Here are a small network's activations along a few directions, averaged over the inputs that share one value of a field.
Related values have similar rows: they may be neighbours, one step apart, or belong to one group.
In the rows, 128 means zero.

Values of D:
d2: [126 124  99 139 128 116 114 108 148 159 164  78]
d7: [130 177 102 101 124 116 143 170 111 135  98  84]
d3: [170 133 158 110 154 122 147 132 143  91 153 158]
d13: [108 190 245 113 181 127 140 175  84  39 144 160]
d4: [111 128 205 106 176 142 145 112  81  58 152 181]
d15: [107  41  83 149 121 149 116  74 188 174 133  94]
d6: [188 166 173  95 130 112 170 197  82  87 133 167]
d12: [102  20 187 161 143 221 113  45 119  83 130 130]
d5: [156 211 103 110 112  83 133 172 107 128 134 181]
d8: [117 136  57 124  65 114 119 127 163 233 112 103]
d11: [108 107  33 170  79 134 129  81 196 216  70  88]
d9: [113 101 133 133 153 182 113 124 113 115 126 119]
d1: [126  60 128 181 150 164 118  59 105 115 108  84]
d10: [149 196  80 102  96  10 124 222 131 167 122 135]
d14: [ 97  73 202 144 169 171  99  83 124  53 126 161]
d16: [139 187  61 112  67  83 122 168 154 194 142 125]
D is arranged as a 4 by 4 grid.
Q: Name the neighbours of d8, in listed order.
A: d2, d11, d16
Q: Name the neighbours of d5, in listed order.
A: d7, d6, d10
Q: Name the neighbours of d4, in listed order.
A: d3, d13, d14
Each value of D is a pair of two hidden parts, and every pair occurs once (4 first parts, 4 second parts).
Q: d15 and d7 share the first part; d15 and d11 share the second. Which value has the first part of d11 and the second part of d7?
A: d16
Q: d13 and d4 share the first part; d13 and d6 share the second. Which value has the first part of d6 and the second part of d4?
A: d3
Q: d10 and d8 share the first part; d10 and d5 share the second. Which value has the first part of d5 and the second part of d8?
A: d2

Values of M:
m4: [142  35 184 148 195 190 159  19  87 102 125 120]
m3: [ 82 181 113  72 142 120  94 173 202 114 183 145]
m9: [ 99 209 210  80 135 224 117 130 158  79 175 187]
m2: [145 107  44 199 118 159  76 105 116 241  97  98]
m6: [187 214  80  96  57  44 146 171 141 171 131 120]
m15: [175 175 154  81 162  58 155 200 109 123 121 172]
m12: [117 178 218 103 145 139 145 188  46  39 142 160]
m5: [ 74  88 184 158 191 223 157  78 179  73 127 103]
m8: [187  92 119 119 139  73 139 103  44 114  79 127]
m14: [141  23  92 161 137 149 159  67 113 128  92 126]
m13: [ 37 124 131 146 122 206 120 116 171 153 144  99]
m1: [ 82  99  59 121  72 129  86 114 223 191 105  55]
m7: [ 94 184  98  93  66  51 172 171 232 190 122 112]
m11: [201 120  65 181  46  64 117 149  74 196 114 128]
m10: [156  91 170 161 193  92  77 135  23   6 162 166]
Each value of M is a pair of two hidden parts, and every pair occurs once (3 first parts, 5 second parts).
Q: m3 and m13 share the first part; m3 and m7 share the second. Which value has the first part of m7 and the second part of m13?
A: m1
Q: m15 and m8 share the first part; m15 and m12 share the second. Which value has the first part of m12 and the second part of m8?
A: m10

Values of L:
l20: [ 58 104 121 143 155 180 135  98 225 134 108 111]
l19: [170  82  90 150  79  96  70 112  99 234 158  75]
l9: [122  82 173 165 203 140  94 125  68  49 128  91]
l5: [161 191 132 106 147 102 218 154 116  43 171 176]
l13: [144 144  48 135  87 155 159 115 166 192 100 162]
l8: [ 60 105  61 150 139  83 100 154 185 182 120  88]
l12: [187 158 149 102 171 120 138 151  40  84  99 174]
l17: [ 58  97 199 129 143 185  53 108 116  68 156 132]
l3: [173  74 160 180 155 157 141  71  64  50 159 154]
l22: [122 158 221 101 142 121 109 190 109 129 186 132]
l10: [124  22 126 153 138 139  89  89  97 146 106  76]
l11: [196 160  63 136  87  74 145 181  70 128 122 138]
l16: [ 69 151  41 121  91 124 133 117 216 182 127 118]
l1: [128 180 171  76 112 127 165 171 161  61 185 144]
l18: [167 118  32 175  86 106 136  99 104 168  78 101]
l23: [138 137 196 111 150  93  91 197  58  92 100 168]
l2: [163  16 111 170 108 180 129  81 124 139  74 129]
l21: [149 131 209 111 143 194 171  46 128  89 123 175]
l15: [163 198  85  94 116  62 191 152 153 131 112 179]
l7: [ 76  86 140 175 157 161  76  89 175 167 118  77]
l24: [174 141 134  98 107  35 114 195  79 170 137  77]
l4: [152  99 109 122 138 202 155  48 168 129  99 103]
l25: [ 51 137 186 124 158 203 181 126 154  84 161 144]
l6: [ 87 179 129 106  91  67  76 172 137 173 149 131]
l14: [106 249 114  68  98  95 132 159 188 174 125 145]
L is arranged as a network in which each value has 4 neighbours.
Q: Name the neighbours of l23, in listed order.
A: l9, l12, l22, l24
Q: Name the neighbours of l4, in listed order.
A: l20, l13, l2, l21
Each value of L is a pair of two hidden parts, and every pair occurs once (5 first parts, 5 second parts).
Q: l14 and l20 share the first part; l14 and l11 share the second. Which value has the first part of l11 and the second part of l20?
A: l2
Q: l9 and l23 share the first part; l9 and l3 share the second. Which value has the first part of l3 and the second part of l23?
A: l12
Q: l13 and l21 share the first part; l13 and l16 share the second. Which value has the first part of l16 and the second part of l21?
A: l25
